Each row below holds a small network's activations on one input, seen along a few directions.
Each table varies a few parts of the input and shows all the possible inputs, shuffled.
A made-up example of a description, with smaller parts first: one of 3 separate values, together with either a single point or one of 11 places along a line or (one of 4 places along a line, together with one of 8 places around a ring).
Shared parts are said once, and a part with two or three values counts as separate values.

Other details of the inputs shift rows strongly along two fixed directions, in all tables alike. That doesn't count.

A family of inputs:
x1: -241  -103  134  -232  -286  510  16  -104  104  -25  -234  -198  127  245  -161
x2: -91  -16  186  62  76  -294  180  241  -28  115  -39  88  -327  108  52
x3: 375  248  -384  -269  53  287  -299  -263  294  -81  242  -153  286  -361  -95
x4: 368  51  -473  192  378  -450  -478  196  96  -63  -41  -32  92  -329  312
x5: -19  -141  248  329  157  -436  190  93  -269  86  22  186  -234  182  79
x6: -202  -45  258  -147  -59  272  187  -120  -116  98  0  1  -169  179  -158
x7: 408  316  -352  -151  150  255  -420  -125  123  -22  -10  29  292  -282  68
x8: -116  -289  19  499  167  -808  336  46  -211  20  253  74  -200  -56  117
x9: -68  -142  82  373  111  -364  336  131  -226  48  134  247  -232  16  145
x10: -228  14  233  -373  -338  442  86  -125  84  -20  -189  -77  56  285  -293
x11: -71  -159  129  248  -21  -274  -68  118  -136  -84  -162  -29  25  189  132
x12: -152  -224  153  157  41  -515  84  -45  -259  109  36  -57  -35  218  -69
x13: 470  395  -242  -138  -40  234  -359  -44  312  -220  103  4  243  -348  33
x14: 362  361  -347  -79  -80  298  -176  3  336  -216  193  66  235  -483  97
x15: -237  -83  76  -8  -8  176  290  -32  -70  59  176  107  -143  7  -50
x16: -275  20  215  -366  -134  532  88  -157  -96  145  -147  -89  6  223  -228
x17: -104  -5  256  144  -57  -318  28  111  -138  -46  -138  45  -58  207  7
x18: -227  -231  40  -58  -108  171  36  -114  -99  65  -78  -230  96  248  -123
x19: -58  -89  72  231  231  -689  25  294  -190  91  -125  91  -280  98  117
x20: -179  -52  117  -243  -125  648  29  -80  -43  100  -223  -84  130  251  -41
x21: 347  282  -447  -67  107  32  -166  141  308  -15  209  107  15  -505  208
x22: -224  -159  76  -127  -35  344  -31  -93  -118  83  -150  -135  54  174  -30
x23: -207  4  323  -303  -339  437  239  -108  156  -23  -86  -62  -70  241  -279
x24: 372  48  -374  327  160  -489  -150  36  188  -206  254  103  93  -508  161
Description of these inputs: one of 4 places along a line, together with one of 6 places around a ring.
Change only the place on the line of 4 in x1. List by row number the other rows that result.
> x10, x23, x24

A family of inputs:
x25: -303  -321  288  289  15  -320  384  66  -296  81  18  82  -248  268  29
x26: 227  -106  -177  499  342  -724  -116  189  -152  -3  109  159  -102  -207  306
x27: 278  259  -224  -180  85  129  -232  -31  156  1  53  -6  105  -226  4
x28: -280  16  318  -312  -316  474  271  -118  38  15  -51  -48  -43  246  -273
x29: 238  187  -230  -151  36  121  -194  -156  152  -17  139  -47  160  -222  -40
x30: 203  211  -285  -83  0  221  -176  42  200  -83  35  21  140  -271  102
x31: -313  -359  305  201  -30  -301  93  4  -319  84  -215  -86  -54  430  -66
x32: 195  -99  -179  418  395  -776  -150  150  -170  41  112  144  -144  -199  245
x33: -280  -42  275  -268  -340  480  310  -74  102  -1  -69  -66  -34  228  -205
x34: -340  -307  296  221  58  -351  352  46  -305  137  23  40  -283  272  -45
x35: 255  272  -159  -136  23  129  -228  -28  204  -102  24  23  117  -229  -3
x36: -306  -68  256  -323  -214  517  9  -52  -65  79  -316  -183  61  413  -151
x37: 258  221  -207  -108  -19  180  -197  32  266  -128  22  -1  125  -227  46
x38: 167  135  -277  -67  -36  220  -127  -71  188  -102  117  -31  201  -276  50
What do these inputs look like to the network?
> one of 2 separate values, together with either a single point or one of 6 places around a ring
Changing only the choice among 2 separate values turns x36 into x31. The same change can be made to x37. Which row results?
> x33
Change only the place on the ring of 6 in x34. List by row number the other rows that result.
> x25, x28, x29, x33, x38

A family of inputs:
x39: 104  353  -16  -393  -109  688  99  102  260  7  -23  116  -25  6  -3
x40: 39  231  35  -344  -132  729  -176  -65  44  -45  -218  -35  191  119  14
x41: -338  -65  335  -190  -24  46  228  154  -173  144  -239  5  -292  412  -47
x42: 394  214  -292  -71  301  -247  -425  -58  114  3  30  45  99  -344  73
x43: -56  -298  110  521  14  -674  -14  147  -193  -145  -84  27  66  132  214
x44: 135  308  56  -338  -256  561  179  -145  295  -104  173  -25  85  -133  -220
x45: -427  -330  192  -49  -37  103  327  -115  -332  285  11  -110  -68  386  -162
x46: 375  82  -420  171  206  13  -59  -17  247  -105  306  103  24  -516  242
x47: -296  -163  360  -132  -74  78  187  111  -247  205  -275  -70  -235  514  -43
x48: -67  -77  76  425  195  -706  -2  371  -185  32  -91  162  -286  -5  222
x49: 122  -83  174  408  256  -740  187  227  -173  76  95  342  -292  -2  112
x50: 44  323  58  -462  -106  633  -98  -119  192  62  -17  74  18  -86  -170
x51: -516  -244  211  -114  -20  40  451  -104  -302  240  28  -48  -173  308  -152
x52: 282  5  -493  42  322  -59  -346  -88  173  -78  188  -88  92  -425  145
x53: 76  -214  135  394  165  -790  -43  -24  -207  12  87  -87  -55  154  -17
x54: -348  -231  392  89  -288  82  245  -105  -159  -63  -198  -5  13  426  -204
x55: 425  116  -270  -17  239  -194  -467  -93  37  69  1  -26  154  -231  77
x56: 78  194  92  -337  -123  664  -171  -214  38  -12  -174  15  215  49  -104
x57: -36  149  -93  -426  -141  628  -195  19  161  107  -275  -202  125  84  -60
x58: 77  182  93  -260  -223  600  -106  -276  112  -156  -19  -134  320  46  -221
x59: 97  -62  168  434  133  -828  49  67  -173  -98  229  77  -172  -91  16
x60: 63  -150  119  358  216  -896  12  30  -171  -67  124  -20  -123  16  -20
x61: -20  -74  -167  -325  -50  733  -112  -198  157  80  5  -239  145  8  -116
x62: 335  189  -486  122  204  -82  -2  -106  91  12  385  118  134  -506  179
x63: 301  80  -422  132  233  0  -281  -58  173  -102  284  26  40  -522  191
x64: -77  -195  86  395  -23  -715  95  235  -90  -95  50  67  -142  -36  177
x65: 303  -75  -355  241  220  76  -371  -112  21  -157  111  -33  267  -320  196
x66: 279  201  -522  73  232  -94  -235  -161  29  15  372  53  171  -533  145
x67: -90  245  -108  -502  -115  623  -133  56  236  51  -264  -139  74  -14  -75
x68: -385  -147  381  -16  -310  -8  357  -6  -71  -13  -44  47  -225  267  -257
x69: -302  -140  361  32  -328  9  550  40  -12  -11  -11  122  -250  250  -218
x70: 349  61  -368  64  79  -196  -435  -150  203  -101  65  -136  281  -217  -27
x71: 314  120  -378  6  111  -270  -367  -108  237  -178  93  -67  210  -331  -37
x72: -383  -151  381  68  -158  128  186  155  -244  53  -375  14  -102  429  27
x73: 239  98  -369  -46  40  -183  -323  30  262  -167  35  -124  240  -310  115
x74: -388  -291  313  -48  -262  -1  234  58  -60  75  -186  -169  -44  454  -88
x75: 28  371  -23  -470  -119  710  -114  40  197  13  -59  24  -16  -22  -39
x76: -335  -165  341  5  -373  49  556  178  24  -12  -54  61  -197  236  -22
x77: 32  -67  41  482  215  -702  184  431  -111  19  -42  249  -287  -18  253
x78: -428  -298  272  78  -108  194  350  -130  -401  150  -24  12  20  366  -97
Changing only one part turns x56 into x55. The same change can be made to x58. Which row results?
> x53
What do these inputs look like to the network?
> one of 5 places along a line, together with either one of 2 separate values or one of 6 places around a ring
Change only the choice among 2 separate values in x46. List by row number the other rows that result.
> x62
Change only the place on the ring of 6 in x71. List by row number the other rows that result.
> x41, x42, x60, x67, x73
